Each row below holds a small network's activations on one input, seen along a few directions.
In each table, some parts of the input vary, and every possible input appears once, in random order.
Descriptions start from the smaller parts, as in this example, which fits no table here: one of 6 places along a line, together with either a single point or one of 9 places along a line or (one of 3 separate values, together with one of 5 places around a ring).
Shared parts are said once, and a part with two or three values counts as separate values.
(in the rows, 128 means zero)

Other details of the inputs vary at random and push rows far along three fixed directions, the same in every table; ignore that.

Rows:
x1: [117 127 133 117 150 117 136 172 125 131 133 129 131  89]
x2: [120 200 126 123 126 115 129  50 138 158 111  89 148 119]
x3: [147 113 141 128 176  90 128 160 117 111 136 114 120  96]
x4: [125  82 114 132  88 161 139 152 126 110 143 169 150 172]
x5: [134 106 112 156  79 173 153 141  95 107 129 156 131 214]
x6: [167 100 135 116 146  63 119 144 137 100 153 126 113 108]
x7: [ 65  92 122 144 108 191 158 175 151 182 155 127 147  68]
x8: [158  93 140 137 158  64 116 137 143 105 147 114 128 124]
x9: [ 56 113 135 133 107 196 127 196 153 173 124 156 142  76]
x10: [153 116 149 116 167  71 116 151 121  84 129 134 114 106]
x11: [121 117 133 116 138 148 134 188 130 133 132 145 129 101]
x12: [110 111 128 120 110 173 139 156 108 109 125 168 133 138]
x13: [170 109 146 107 148  71 110 150 149 107 140 127 110 126]
x14: [ 94  45 114 163  94 207 130 206 122 117 134 176 143 147]
x15: [101 201 123 123 130 139 122  59 155 187 112  81 133 114]
x16: [157 102 131 113 150  77 128 145 139 114 145 136 117 102]
x17: [170 115 155 119 174  94 104 150 130  95 124 131  98 116]
x18: [151 105 109 133  89 161 149  67  73  87 130 146 137 223]
x19: [126 105 135 135 142 136 129 146 154 156 147 110 116  85]
x20: [113 201 129 126 127 144 126  58 152 181 107  85 140 109]
x21: [145 108 138 124 147  67 115 150 156 115 145 122 131 112]
x22: [ 93 219 122 138 120 116 143  80 131 179 109  77 126 124]
x23: [164 116 100 124  80 166 141  71  82  89 135 157 125 215]
x24: [143 114 146 125 157  68 101 150 127  95 126 134 120 106]
x25: [109 184 127 129 131 144 113  61 110 144  98 110 124 134]
x26: [163 110 134 110 140  87 114 151 151 116 148 129 106 108]
x27: [182 106 135 105 154  72 115 142 143 105 141 141 106 118]
x28: [ 68  93 136 133 102 216 146 192 166 193 142 139 140  89]
x29: [150 126 130 125 130 118 114 116 146 127 130 124 124 148]
x30: [146 103 134 147 166  64  99 146 130  94 125 114 119 115]
x31: [101 200 115 109 131 131 142  55 136 184 115  94 129  91]
x32: [128  95 132 133 144 145 138 145 146 154 140 126 121  93]
x33: [140 187 124 117 111 143 121  61 138 147 108 113 136 150]
x34: [146 124 133 126 153  77  88 159 148 107 118 127 112 113]
x35: [127 126 111 128  93 145 152  72  86 106 131 133 145 188]
x36: [ 99 233 122 119 110 123 131  97 149 185 103  93 118 124]
x37: [128 118 107 143  96 149 137  71  55  71 116 159 146 206]
x38: [ 77 105 131 135  94 198 144 191 172 178 138 149 162  86]
x39: [ 74 113 130 132 122 220 149 201 141 180 130 142 138  82]
x40: [124 211 119  97 130 142 124  56 148 186 107 100 112 105]
x41: [134 158 137 149 143 103 128 126 140 149 122  90 108 131]
x42: [ 96  41 132 158 114 217 156 195 101 109 142 173 143 134]
x43: [ 93 176 129 123 147 169 139 121 129 179 113  98 127  86]
x44: [142 114  95 153  95 157 126  72  66  71 109 150 139 225]
x45: [145 124 111 133  93 166 122  79  70  77 109 168 131 217]
x46: [140 146 109 124  83 134 144  69  99  98 123 146 161 187]
x47: [158 103 143 113 147  63 119 146 138 102 145 123 119 121]
x48: [107 163 122 126 139  92 104 123 139 134 111 111 129 102]
x49: [166 131 139 138 145  43 124 154 130  98 135 114 110 143]
x50: [159 101 151 130 176  74 118 143 110  80 132 127 113 114]
Each input here is: one of 5 places around a ring, together with either a single point or one of 4 places along a line or one of 5 places along a line.
- Changing only the place on the ring of 5 turns x32 into x16. The same change can be made to x25. Which row results? => x24
- Changing only the place on the ring of 5 turns x1 into x43. The same change can be made to x10. Which row results? => x42
- List by row number the other rows that have the place on the ring of 5 in common with x12. => x4, x9, x11, x13, x26, x27, x34, x36, x38
- Start at x5 and move only the place on the ring of 5, one step at a time. The first step leads to x41. Which rows follow, in order? => x22, x49, x36

Rows:
x51: [114 108  95 160  88 176 154 131  59  88 123 168 142 218]
x52: [110 164 146 139 170  77 104 136 187 193 136  51 121  44]
x53: [124 186 119 108 128 151 135  53  83 117 110 118 115 154]
x54: [139 195 108 110 109 151 116  65 103 117  95 138 113 153]
x55: [102  88 107 162  90 176 142 104  62  68 113 175 163 194]
x56: [179 143 134 135 156  32 103  50 130  86 120 100 123 155]
x57: [128  91  91 161  72 166 169 117  90 106 139 158 147 228]
x58: [134 208 116 105 128 152 145  41  78 129  96 118 136 145]
x59: [ 42 202 126 138 137 163 121 120 141 206 104  75 139  58]
x60: [ 64 104 122 139  85 232 146 199 190 213 143 143 141  57]
x61: [193  55 158 122 186  61  94 179 122  74 133 148  85 121]
x62: [ 95  48 129 129 119 140 144 236 120 104 156 180 144  93]
x63: [174 171 142  88 177  70  79 104 141 105 104 115 107 119]
x64: [122  23 134 130 115 174 133 231 181 141 155 165 147 104]
x65: [206  72 158 143 145  36 112 176 143  63 152 131 112 170]
x66: [126  86 115 135  92 198 181 121 103 131 148 159 159 163]
x67: [173 185 156 120 164  38  91 113 121  88 109 104 103 147]
x68: [162  60 168 128 181  77  98 206 191 152 161 118  96  55]
x69: [115 173 122 111 118 151 147  65 137 163 132  98 120 126]
x70: [ 59 199 115  98 100 139 148 112 177 218 129  99 147  53]
- What do these inputs look like to the network? => one of 2 separate values, together with either a single point or one of 4 places along a line or one of 5 places along a line
- Changing only the choice among 2 separate values turns x64 into x63. The same change can be made to x60. Which row results? => x54
- Which other rows does x68 become when the choice among 2 separate values takes its other values? List them by row number. => x61

Rows:
x71: [101 176 119 120 101 174 133  99 141 176 120 114 128 132]
x72: [136 118 128 127 154 101 109 143 124 112 124 131 102  97]
x73: [161 157 135 127 156  62 102  82 130 108 114  93 114 144]
x74: [100 173 114 125 109 166 147  89 127 174 127 105 134 122]
x75: [155 113 140 127 152 114 110 144 155 130 128 119 114 113]
x76: [128 112 110 125  91 158 159  97  94 102 139 155 147 177]
x77: [ 86 196 127 133 114 174 145 109 114 160  99 117 135 113]
x78: [173 185 128 115 142  36 107  63 118 104 113  97 108 163]
x79: [108 151 140 116 139 130 120 156 184 177 129 116 125  63]
x80: [105 176 120 116 106 171 127  86 138 167 112 126 141 118]
x81: [128 113 107 129  88 159 161 102  90 115 137 151 140 182]
x82: [145 108 145 122 155 100 124 131 137 123 140 121 126 100]
x83: [155  71 139 127 127 118 126 174 141  96 149 158 125 138]
x84: [130 120 138 132 138  87 120 147 147 118 135 122 129 114]
x85: [109 116 115 131 101 177 152 107 107 134 133 145 153 136]
x86: [146  71 133 132 136 115 141 168 133 104 155 147 133 118]
x87: [108 139 146 122 149 142 114 152 180 181 124 103 118  72]
x88: [ 92 161 160 131 155 133 128 169 151 166 116 104 118  63]
x89: [131 113 104 131  89 159 161 105  92 115 136 152 141 179]
x90: [181 190 128  80 156  46 100  69 101  80 109 112 110 154]
x91: [138 120 105 128  82 165 145 113 105 116 128 161 135 187]
x92: [109 132 140 128 157 133 129 144 166 178 131  95 125  62]
x93: [129  68 135 133 140 120 118 174 113  93 139 153 108 117]
x94: [105 135 143 126 157 134 129 141 166 178 131  94 124  64]
x95: [139  72 132 142 152 127 116 177 117  96 132 154 120 121]
x96: [ 90 116 118 142  90 172 141 119 110 130 127 146 159 150]
x97: [117 124 118 135 112 170 140 115  76  98 115 154 140 189]
x98: [137  71 135 149 134 111 121 170 130 100 141 145 141 124]
x99: [149  70 136 131 122 124 129 183 139 113 147 155 119 141]
x100: [107 142 139 127 149 128 132 149 165 182 140  93 120  68]
x101: [ 85 179 110 132  97 148 140 102 133 171 113 115 141 128]
x102: [140  65 133 155 138 116 122 174 133 102 139 135 133 133]
x103: [201 181 127 110 149  59  99  60 125 101 117 100  96 168]
x104: [134  77 131 145 128 105 129 177 138 100 145 146 138 127]
x105: [108 116 122 126  90 189 138 118 119 135 128 156 147 150]
x106: [141  87 127 115 138 118 124 190 119  94 138 156 134 116]
x107: [174 179 134 107 170  58  92  57 101  86 104 108  96 154]
x108: [118 120 108 147  86 156 142 109  97 111 131 138 143 190]
x109: [137 120 133 144 144  93 115 153 146 128 136 108 121 117]
x110: [ 84 188 119 129 128 173 133 106 116 164  99 118 138 119]
- What do these inputs look like to the network? => one of 2 separate values, together with either a single point or one of 4 places along a line or (one of 3 separate values, together with one of 5 places around a ring)
- Changing only the choice among 2 separate values turns x102 into x73. The same change can be made to x79. Which row results? => x83
- Start at x92 and move only the place on the ring of 5, one step at a time. The first step leads to x85. Which rows follow, in order? => x86, x89, x74
- Which other rows does x73 become when the choice among 3 separate values takes its other values? List them by row number. => x87, x94
